These are the activations of a small neural network, seen along a few directions. Each row is one input.
Each table varies a few parts of the input and shows all the possible inputs, shuffled.
A made-up example of a description, with smaller parts first: one of 8 places around a ring, together with either a single point or one of 11 places around a ring or (one of 3 separate values, together with one of 4 places along a line).
Shared parts are said once, and a part with two or three values counts as separate values.

Other details of the inputs vary at random and push rows far along two fixed directions, the same in every table; ignore that.

A family of inputs:
row 1: -.27,.11,.13,.08,.04,-.14,-.20,.03,.05,.13,-.14,-.01,.20
row 2: -.64,.21,.25,.03,-.11,.01,.10,.05,.36,-.17,-.39,-.24,.07
row 3: -.40,.02,.24,-.15,-.14,.06,.31,.22,.20,-.16,-.30,-.30,-.09
row 4: .43,-.07,-.37,-.27,.13,.07,.11,-.13,.06,.15,-.12,.33,-.13
row 5: .45,-.03,-.28,-.06,.22,.25,.28,-.31,-.03,-.18,-.06,.31,.05
row 6: -.49,.10,.01,.13,.03,-.09,-.18,.07,.04,.02,-.27,-.11,.33
row 7: -.09,.00,.27,.20,-.17,-.02,-.10,.20,-.15,-.17,.46,-.30,-.09
row 8: .35,-.13,-.33,-.12,.33,.22,.34,-.17,.19,.11,-.02,.16,-.28
row 9: -.47,.22,.24,.01,-.18,.36,.24,.12,.18,-.23,-.29,-.18,.06
row 10: .36,.06,-.01,.13,-.12,-.29,-.15,-.15,-.02,.00,.21,.06,-.11
row 11: -.22,.12,.13,-.02,-.09,.19,-.20,.16,-.14,.13,-.05,.04,.17
row 12: -.37,.16,.02,.20,.09,.12,-.16,.02,.15,.16,-.11,-.18,.03
row 13: -.35,.17,-.03,.02,-.21,.27,-.32,.20,-.15,.16,-.20,-.03,.20
row 14: -.04,.01,-.05,.10,.12,-.05,-.02,-.14,.14,-.09,-.05,-.04,.12
row 15: -.44,-.06,-.06,-.11,.03,.00,-.05,.25,-.07,.14,-.31,-.05,.22
row 16: .32,.00,-.49,.01,.18,.27,.13,-.55,.18,.20,-.48,.43,.15
row 17: .48,-.09,-.29,-.06,.05,.32,.14,-.40,-.09,.03,-.07,.33,-.04
row 18: -.09,.02,.24,.17,-.04,-.43,-.16,.04,-.10,-.09,.19,-.12,.05
row 19: .50,-.21,.11,-.17,-.02,-.38,.07,.05,-.12,-.02,.46,.08,-.33
row 20: .19,-.27,.34,.06,-.15,-.52,.06,.27,-.12,-.21,.76,-.44,-.40
row 21: -.46,.09,.07,.08,-.09,.26,-.10,.20,-.05,-.07,-.09,-.16,.32
row 22: .27,-.02,.40,.26,-.16,-.18,-.02,.13,-.20,-.19,.85,-.32,-.43
row 23: -.53,-.06,-.01,-.08,-.03,-.03,-.06,.31,-.08,.08,-.27,-.18,.26
row 24: .37,-.21,-.31,-.20,.26,.09,.38,-.19,.15,-.09,-.10,.16,-.03
row 25: .01,.14,.17,.13,-.19,-.33,-.34,.05,-.03,.07,.21,-.09,-.03
row 26: .48,-.02,-.19,-.10,.23,.27,.19,-.30,-.02,-.02,-.05,.44,-.02
row 27: .43,-.09,.14,.22,.07,-.34,.02,-.18,.06,-.24,.51,-.15,-.33
row 28: .32,.02,-.42,-.11,.33,.48,.23,-.34,.01,-.02,-.41,.50,.16
row 29: .15,.09,.12,.03,-.20,-.01,-.22,.12,-.19,.00,.27,.00,-.08
row 30: -.32,.19,.07,.06,.00,-.04,-.28,.03,.07,.22,-.25,.03,.25
row 31: .45,-.34,.04,-.14,-.15,-.39,.10,-.06,-.21,-.05,.47,-.04,-.33
row 32: -.02,-.13,-.02,-.18,.09,-.06,.04,.12,-.03,.13,-.08,.10,.00
row 33: -.36,.00,-.14,-.17,-.13,.04,-.20,.27,-.04,.26,-.27,-.03,.11
Description of these inputs: one of 3 separate values, together with either a single point or one of 10 places along a line.
- Changing only the choice among 3 separate values turns row 30 into row 11. The same change can be made to row 2. Which row results? => row 9
- Change only the choice among 3 separate values in row 4. List by row number the other rows that result. => row 25, row 29
- Change only the place on the line of 10 in row 23. List by row number the other rows that result. => row 4, row 8, row 15, row 19, row 20, row 24, row 31, row 32, row 33
- Change only the choice among 3 separate values in row 31. List by row number the other rows that result. => row 16, row 17

A family of inputs:
row 34: -.01,.12,.01,.10,-.02,.01,-.14,-.04,-.01,.06,-.01,.00,.02
row 35: -.06,-.04,.04,-.03,.00,-.05,.03,.02,-.04,-.03,-.04,-.01,.09
row 36: -.05,.06,-.01,.03,.02,-.10,-.09,-.02,.05,.06,-.04,-.01,.02
row 37: -.03,.03,.03,.07,-.01,.04,-.05,.01,-.05,-.03,.02,.01,.09
row 38: -.05,.03,-.04,.05,.01,.06,-.07,.02,-.02,.03,.02,-.03,.02
row 39: -.06,-.06,-.01,-.07,-.04,-.04,.05,.06,-.03,-.02,-.06,-.04,.03
row 40: -.06,.01,-.01,-.01,-.05,.07,-.01,.05,-.06,-.03,-.01,.00,.03
row 41: -.02,.06,.06,.04,-.06,.03,-.08,-.03,-.03,-.02,-.02,.01,.06
row 42: -.15,.09,.15,.08,.01,.15,.22,-.04,.19,-.22,-.03,-.18,-.09
row 43: -.03,.02,.01,-.02,.00,.09,-.05,.08,-.02,.08,.06,-.03,-.04
row 44: -.02,.07,.05,.06,-.05,.03,-.11,-.02,-.02,-.02,-.01,.04,.04
row 45: -.04,.03,.01,.10,.00,.03,-.08,-.03,-.04,.05,.02,.01,.06
row 46: -.07,-.06,-.02,-.05,.00,-.01,-.02,.07,.03,.12,-.03,-.03,-.06
row 47: .46,.01,-.31,-.03,.27,.22,.18,-.36,.08,-.01,-.11,.34,-.03
row 48: -.05,-.01,-.01,-.02,-.07,.07,.01,.04,-.07,-.03,-.01,-.03,.05
row 49: -.06,.00,-.04,.06,-.02,.06,-.07,.00,-.02,.06,.02,-.04,.01
row 50: -.06,-.04,-.02,-.07,.04,.00,-.02,.10,.02,.10,-.03,-.03,-.04
row 51: -.19,.06,.12,.04,.04,.07,.26,-.01,.24,-.20,-.13,-.17,-.07
row 52: -.04,.01,.05,.02,-.03,.06,-.02,.00,-.08,-.04,.00,.01,.10
row 53: .56,-.13,-.28,-.12,.22,.02,.29,-.30,.11,-.10,-.01,.26,-.15
row 54: -.03,.02,.00,-.03,-.04,.10,-.02,.09,-.02,.04,.02,-.01,.00
row 55: -.05,.00,.04,-.03,-.03,-.08,-.03,-.01,.01,-.01,-.05,-.01,.05
row 56: -.07,-.06,-.03,.00,.01,-.06,-.02,.02,.02,.06,-.02,-.06,-.01
row 57: -.05,.00,-.01,.00,-.03,.09,-.05,.05,-.01,.11,.03,-.02,-.04
row 58: -.05,-.01,.02,-.07,-.07,.11,.03,.09,-.07,.03,.00,-.01,.00
row 59: -.03,.01,-.02,.03,-.03,.05,-.04,.04,-.02,-.03,.02,-.03,.04
row 60: .61,-.09,.42,.22,-.23,-.63,-.09,-.03,-.20,-.25,.93,-.20,-.47
row 61: -.04,.04,.01,.01,-.02,-.11,-.06,.00,.06,.01,-.04,-.01,.04
row 62: -.06,-.03,.03,-.02,.01,-.07,.01,.03,-.04,-.03,-.03,.01,.07
row 63: .52,-.09,-.29,-.10,.28,.07,.28,-.35,.12,-.07,-.09,.33,-.05
row 64: -.04,.01,.02,-.06,-.06,.09,.01,.10,-.06,.02,.03,.01,-.02
row 65: -.06,.02,.03,-.02,-.02,-.09,-.04,-.01,.02,-.01,-.04,.02,.04
row 66: -.07,-.04,-.01,-.10,-.02,.00,.04,.12,-.03,.04,-.06,-.01,-.03
row 67: -.08,-.04,-.03,-.06,-.01,-.03,.03,.07,-.02,-.01,-.07,-.02,.02
row 68: -.05,-.04,-.01,-.07,.00,-.01,.02,.11,.02,.06,-.04,-.03,-.02
row 69: -.05,-.06,.01,-.09,-.04,-.01,.06,.10,-.04,.04,-.05,-.03,-.03
row 70: -.04,.01,.05,.04,-.02,.05,-.04,.01,-.08,-.04,.01,.04,.08
row 71: -.07,.00,-.01,.02,.06,-.07,-.04,.01,.01,.04,-.03,-.01,.07
row 72: -.06,.03,.00,.04,-.01,-.10,-.08,-.04,.06,.09,-.05,.00,.01
row 73: -.07,-.03,.00,.03,.03,-.08,-.03,-.01,.01,.06,-.02,-.01,.05
row 74: -.08,-.03,-.05,-.02,.05,-.04,-.03,.04,.02,.05,-.05,-.05,.02
row 75: -.01,.10,.02,.08,-.05,.01,-.11,-.02,.01,.01,-.02,.01,.05
- Describe the family of inputs behind these rows. => one of 2 separate values, together with either a single point or (one of 4 places along a line, together with one of 5 places along a line)
- Changing only the choice among 2 separate values turns row 68 into row 54. The same change can be made to row 35. Which row results? => row 52
- Change only the place on the line of 5 in row 38. List by row number the other rows that result. => row 40, row 48, row 49, row 59
- Change only the place on the line of 4 in row 62. List by row number the other rows that result. => row 65, row 66, row 67
- Change only the place on the line of 5 in row 41. List by row number the other rows that result. => row 34, row 44, row 60, row 75

A family of inputs:
row 76: -.49,.19,-.12,.05,.01,.27,-.02,.02,.16,.00,-.60,-.01,.40
row 77: -.22,-.04,.14,-.06,-.15,.07,.03,.24,-.04,-.04,.20,-.28,-.12
row 78: -.49,.19,-.09,.08,.09,.53,.02,.03,.18,.13,-.51,.02,.30
row 79: .05,-.11,.18,-.02,-.28,-.34,-.24,.23,-.18,.07,.35,-.07,-.12
row 80: .49,-.19,.07,-.09,-.08,-.37,.28,-.03,-.06,-.31,.37,-.06,-.26
row 81: -.20,-.07,.22,-.02,-.19,-.17,.04,.20,-.12,-.08,.12,-.23,-.16
row 82: .09,-.23,.22,.02,-.18,-.41,-.23,.18,-.27,.01,.42,-.20,-.07
row 83: -.13,-.08,.18,.04,-.07,-.45,-.11,.21,.08,.08,.28,-.34,-.23
row 84: -.18,-.10,.34,-.12,-.12,-.35,.03,.23,-.08,-.16,.18,-.17,-.02
row 85: -.39,.14,-.22,.13,.16,.29,-.18,.00,-.05,.16,-.32,.10,.41
row 86: -.12,-.09,.28,.00,-.14,-.09,.10,.25,-.10,-.01,.28,-.26,-.12
row 87: .08,.00,.22,-.03,-.20,-.22,-.22,.31,-.23,.08,.33,-.10,-.17
row 88: -.25,.09,-.13,.08,.02,.17,-.23,-.10,-.04,.20,-.31,.05,.36
row 89: -.09,-.15,.11,.05,-.03,-.25,-.17,.29,-.28,-.01,.37,-.14,.02
row 90: -.26,.29,-.11,.01,-.02,.35,-.25,.01,-.02,.27,-.41,.15,.24
row 91: .65,-.03,-.29,-.05,.25,.37,.35,-.44,.22,-.23,.07,.26,-.27
row 92: -.57,.19,-.13,.07,.04,.46,-.03,-.04,.16,.08,-.67,.06,.27
row 93: .78,.02,-.34,-.05,.13,.09,.16,-.56,.09,.03,.03,.51,-.13
row 94: .61,.01,-.36,.02,.41,.02,.28,-.56,.36,.02,-.10,.31,-.24
row 95: .66,-.02,-.16,-.11,.33,.04,.39,-.48,.21,-.28,-.09,.41,-.10
- Changing only one part turns row 80 into row 76. The same change can be made to row 83. Which row results? => row 94
- Describe the family of inputs behind these rows. => one of 2 separate values, together with either a single point or one of 4 places along a line or one of 5 places along a line
- Change only the place on the line of 4 in row 88. List by row number the other rows that result. => row 85, row 90, row 93
